Each row below holds a small network's activations on one input, seen along a few directions.
Each table varies a few parts of the input and shows all the possible inputs, shuffled.
Descriptions start from the smaller parts, as in this example, which fits no table here: one of 8 places around a ring, together with either a single point or one of 9 places around a ring or (one of 2 separate values, together with one of 6 places along a line).
Shared parts are said once, and a part with two or three values counts as separate values.
(in the rows, 128 means zero)

Rows:
r1: [115 142  98 128 164 112 145 109 124 134  88 138]
r2: [128 171 116  56 155 127 132 120 114 161  89  93]
r3: [144 159 123  46 168 129 144 125 110 145  90  92]
r4: [138 117 150  84 135 174  76 169 152  94 127 127]
r5: [150 133 136 181  79 106 167 127 108 136 150 166]
r6: [116 102 143 176 132 151  93 149 145 126 158 105]
r7: [113 141 136  97 104 156  75 166 184 138 146 101]
r8: [156 117 124 173  95 106 154 121 112 139 148 165]
r9: [137 142 121 146 162 116 140 101 130 154 100 151]
r10: [129 172 145 173 123 135 158 106 134 159  98 173]
r11: [ 92 109 128 165 129 160 112 154 146 103 170 106]
r12: [158 137 135  33 179 132 157 133 117 136  81 114]
r13: [103 119  91 135 107 104 163 123 110  86 140 155]
r14: [ 86 166 107 130 144 110 164 122 120 128  79 140]
r15: [123 101 147 188 126 153 101 150 144 136 152 109]
r16: [104  99 128 169 138 159 100 153 144 107 161 110]
r17: [155  93 140  39 135 119 122 118 104  87 125 146]
r18: [133  97 111 130 131  90 137 108 103  89 137 144]
r19: [151 117 130  48 123 117 115 104 105  95 132 119]
r20: [126 106 139 208  95 172 129 155 144 154 150 116]
r21: [139 140 138  92 124 170  70 156 157  99 138 103]
r22: [125 103 145 202 112 161 113 152 143 147 152 110]
r23: [158 106 131 166 116  98 142 112 106 125 145 156]
r24: [102 157 110 123 153 105 155 113 119 132  88 127]
r25: [123 118 148 212  77 172 143 158 141 156 156 116]
r26: [108 167 131  52 143 110 140 132 134 179  81  91]
r27: [128 150 133 101 112 161  67 158 161 125 152  94]
r28: [ 88 116 129 170 119 164 132 157 153 107 166 110]
r29: [126 142 116 135 162 109 136 106 122 148 100 138]
r30: [141 150 134 160 153 120 145  98 133 155 101 155]
r31: [114 109 104 129 117  93 146 116 101  83 147 145]
r32: [152  97 121 149 125  94 133 110 103 119 146 156]
r33: [139 161 139 166 135 125 151 102 138 167 103 163]
r34: [140  94 120 139 129  88 126 111  97 104 149 148]
r35: [144 133 127  54 110 111 110  99 113 120 133 108]
r36: [123 124 134  51  98  98 117 114 136 134 129 115]
Describe the family of inputs behind these rows. -> one of 3 separate values, together with either one of 4 places along a line or one of 8 places along a line
Changing only the choice among 3 separate values turns r23 into r22. The same change can be made to r32. Which row results? -> r15
Which other rows does r14 become when the place on the line of 8 takes its other values? List them by row number. -> r1, r9, r10, r24, r29, r30, r33
Which other rows does r12 become when the choice among 3 separate values takes its other values? List them by row number. -> r4, r17
A walk changes only the place on the line of 4. It starts at r4 and steps to r21. List the rest of the walk in order. -> r27, r7

Rows:
r37: [132 167 113  40 163 120 133 103 128 151  82 142]
r38: [145 130 171 250 134 157 123 118 132 148 142 139]
r39: [136 117 130 233  49 123 177 116 129 184 144 179]
r40: [118 121 121 238 154 151 102 161 165 149 147 134]
r41: [155 186 139  33 139 137 126 130 142 149 106 113]
r42: [132 144  85  88 179  55 189  93  58 138  99 141]
r43: [163 159  93  64 165 108 169 105  90 126  78 128]
r44: [ 47 122 108 201 107 194 137 182 165 111 157  97]
r45: [119  76 135 123 106 115 100 110 120  81 167 135]
r46: [141  77 122 102 116 148  95 126 134 102 160  95]
r47: [123 135 149  80 119 114  93 145 152 136 141  76]
r48: [122 129 163  61 136 156  95 147 142 134  80 105]
r49: [133 101 134 151  98  86 125 127 108  54 160 179]
Describe the family of inputs behind these rows. -> either one of 4 places along a line or one of 9 places along a line
A walk changes only the place on the line of 4. It starts at r39 and steps to r38. List the rest of the walk in order. -> r40, r44

Rows:
r50: [125 110 127 115 162 127 138 127 103 115 128 118]
r51: [134 134 127 165 131  96 142  99 105 137 122 163]
r52: [113 123 117  74 100 106 146 114 122 108 134 149]
r53: [129 124 114 174 145 102 148 108 116 136 127 164]
r54: [141 105 131 198  90 143 128 137 142 143 181 140]
r55: [120 125 129 142  88 147 100 147 137  99 173 113]
r56: [161 161 130  82 151 117 132 103 117 140  93 130]
r57: [141 124 142 101 156 148 107 132 138 136 112 124]
r58: [127 119 136 125 107 140 101 145 133 124 169  86]
r59: [154 119 152 124 132 158  93 139 129 129 124 127]
r60: [133 109 131 202 143 124 154 120 111 128 138 159]
r61: [130 134 116  80 132  97 145 116 108 133 108 113]
r62: [113 113 121 147 113 142 107 146 140  91 143 120]
r63: [140  99 130 217 109 141 137 135 134 131 152 146]
r64: [106 111 120 137 135 144 126 147 131  91 145 127]
r65: [153 138 162 110 112 153  85 150 147 139 147 109]
r66: [150 132 162 110 121 150  85 154 153 136 130 109]
r67: [ 82 160 116 129 137 148 138 146 157 169 101  87]
r68: [131 124 136 145  96  97 156 111 109 142 135 163]
r69: [160 149 130  62 136 116 134 101 122 142  91 135]
r70: [108 133 107 109 152 113 133 120 123  96 125 140]
r71: [155 142 140  44 117 113 140 102 139 141 102 130]
r72: [138 129 140  87 172 133 122 124 139 131 105 126]
r73: [127 129 112  98 159 110 136 113 103 123 116 121]
r74: [135 125 119 158 115  95 159 122 110 147 123 167]
r75: [ 80 163 117 153 123 160 141 155 156 136 114 115]
r76: [125 114 138 126 116 136 100 149 139 122 151  87]
r77: [109 185 135 123 144 166 130 151 168 181  88 108]
r78: [111 156 124 225 110 149 163 139 145 176 114 138]
r79: [115 115 127 137  99 143  92 139 140  97 155 120]
r80: [129 102 133 134 124 144 112 142 120 117 144 108]
r81: [101 110 117 119 154 128 132 129 128  89 135 137]
r82: [137 124 127  71 106 105 153 110 100 131 124 128]
r83: [123 146 107 112 134 104 132 111 106 105 114 142]
r84: [130 103 136 203 126 134 137 127 127 128 142 145]
r85: [135 137 116  93 142 100 144 119 103 130 112 120]
r86: [141 107 147 207  96 143 114 129 135 131 162 137]
r87: [118 132 104  88 117 100 134 116 118 111 112 144]
r88: [117 110 124 121 148 131 125 142 128 122 131  96]
r89: [141 147 123  71 169 116 122 107 141 136  96 127]
Describe the family of inputs behind these rows. -> one of 4 places along a line, together with either a single point or one of 9 places along a line
Changing only the place on the line of 4 turns r69 into r74. The same change can be made to r57. Which row results? -> r84
Changing only the place on the line of 4 turns r78 into r77. The same change can be made to r68. Which row results? -> r71
Which other rows agree with r61 in the place on the line of 4? List them by row number. -> r50, r58, r67, r73, r76, r80, r82, r85, r88
Which other rows does r79 become when the place on the line of 4 takes its other values? List them by row number. -> r66, r76, r86
A walk changes only the place on the line of 4. It starts at r56 and steps to r85. List the rest of the walk in order. -> r83, r51

Rows:
r90: [131 126 162 191 135 209  74 179 155 134 185 113]
r91: [156  49 147 204  61 153 102 125 102  53 235 144]
r92: [ 95 144 110  54 184 104 157 108 106 102  76 150]
r93: [139 165 123  10  95 149  85 137 160 132  83 100]
r94: [ 70  98 107 239 110 126 137 148 122 136 128 137]
r95: [ 99 133 107 247  87  99 149 112 131 122 145 154]
r96: [136 116 173 188 121 215  66 172 203 115 143 145]
r97: [122 164 133   5 118 145  99 131 128 136 115  89]
r98: [172  80 128  28 132  63  97 153 100  71 159 126]
r99: [148 128 155 220  76 125 193 142 122 177 152 180]
r100: [122 162 110  68 186  68 146  63 112 112  71 145]
r101: [100  98 100 225 121 149 120 158 145 145 155  94]
r102: [182 171 114  71 186  75 143  78  83 156  81 138]
r103: [131 144 120 233  85 104 162 118 126 156 167 179]
r104: [104 149 128  14 143 128 142 121 140 126 107  75]
r105: [112  98 139 209 133 198 126 170 160 110 162 100]
r106: [184 129 142  66 169  94 164  70  85 187  40 143]
r107: [101 148 106  31 161  99 143 120 125 134  99  90]
Describe the family of inputs behind these rows. -> one of 2 separate values, together with either a single point or one of 8 places along a line
Changing only the choice among 2 separate values turns r100 into r95. The same change can be made to r106. Which row results? -> r99
